Each row below holds a small network's activations on one input, seen along a few directions.
Each table varies a few parts of the input and shows all the possible inputs, shuffled.
A made-up example of a description, with smaller parts first: one of 6 places along a line, together with either a single point or one of 11 places around a ring or (one of 3 separate values, together with one of 8 places around a ring).
Shared parts are said once, and a part with two or three values counts as separate values.
(in the rows, 128 means zero)

Other details of the inputs shift rows strongly along two fixed directions, in all tables alike. That doesn't count.

Rows:
R1: [120 132 124 146 130 122 117 132 126 121 110]
R2: [119 137 134 155 131 111 123 121 111 135 103]
R3: [137 137 114 137 121 123 131 131 132 128 115]
R4: [124 136 136 123 126 130 122 137 128 137 137]
R5: [137 137 113 139 122 124 132 131 131 127 117]
R6: [136 126 130 106 125 139 139 139 133 137 154]
R7: [118 137  96  40 159 160 122  30 102 108 129]
R8: [118 156  86  96 152 140 111  47  95  99  91]
R9: [126 118 130 131 127 128 124 134 135 119 133]
R10: [119 144 129 153 131 113 125 126 107 136 106]
R11: [132 121 133 130 129 126 135 127 125 135 135]
R12: [136 108 139 112 126 137 141 128 143 132 148]
R13: [129 112 137 121 124 131 131 130 141 125 141]
R14: [133 134 121 134 126 125 125 136 130 124 115]
R15: [117 146 135 142 130 123 115 133 114 133 122]
R16: [135 116 134 120 127 131 139 128 132 137 142]
R17: [117 132 138 159 133 116 123 120 112 127 104]
R18: [133 133 119 136 126 127 125 136 127 123 118]
R19: [117 147 136 140 130 121 115 133 117 134 119]
R20: [145 128 114 120 120 131 139 134 143 128 134]
R21: [121 127 138 150 132 120 127 123 117 127 114]
R22: [149 123 113 114 119 137 142 136 146 128 144]
R23: [137 108 139 112 128 137 142 128 143 131 149]
R24: [125 128 125 136 129 125 121 135 133 122 119]
R25: [132 126 135 107 124 141 130 139 137 137 157]
R26: [120 146 131 139 128 120 124 132 114 137 115]
R27: [129 113 131 121 125 132 128 135 142 121 141]
R28: [135 116 133 121 127 131 139 128 131 136 143]
R29: [130 111 136 123 126 132 131 130 137 123 144]
R30: [127 127 135 137 130 120 132 125 122 136 123]
R31: [132 126 135 107 124 141 130 139 137 136 158]
R32: [125 116 136 132 126 128 127 129 133 123 134]
R33: [116 132 138 158 133 116 123 120 113 127 103]
R34: [134 124 129 117 126 131 140 132 130 139 143]
R35: [125 128 124 138 129 126 121 135 130 121 121]
R36: [129 135 130 124 126 130 132 136 123 136 136]
R37: [136 126 130 105 124 139 139 138 135 138 153]
R38: [136 128 120 127 124 131 129 138 134 125 125]
R39: [133 132 132 113 126 133 136 137 131 138 143]
R40: [125 116 137 131 126 128 128 129 134 124 133]
R41: [117 128 131 146 128 117 116 129 126 120 112]
R42: [136 128 120 125 123 130 129 138 136 126 124]
R43: [116 137 123 155 131 118 113 130 119 119 102]
R44: [123 140 130 143 130 116 129 128 115 137 114]
R45: [133 133 119 136 126 127 125 136 128 123 117]
R46: [121 124 131 138 128 121 120 131 132 120 122]
R47: [138 120 128 108 125 136 143 133 133 138 153]
R48: [122 122 137 139 128 121 124 127 129 123 123]
R49: [128 123 125 127 126 129 124 137 139 124 128]
R50: [125 118 130 131 126 128 124 133 136 120 133]
Description of these inputs: one of 5 places along a line, together with one of 10 places along a line.
The inputs of R8 and R3 match in every part but the place on the line of 5. If R18 is changed in the same way as R8 into R3, which row does it become? -> R42
The inputs of R47 and R7 match in every part but the place on the line of 5. If R6 is changed in the same way as R47 into R7, which row does it become? -> R26
Change only the place on the line of 5 in R4. List by row number the other rows that result. -> R15, R19, R25, R31
A walk changes only the place on the line of 10. It starts at R20 and steps to R14. List the rest of the walk in order. -> R24, R46, R48, R23, R30, R44, R39, R19
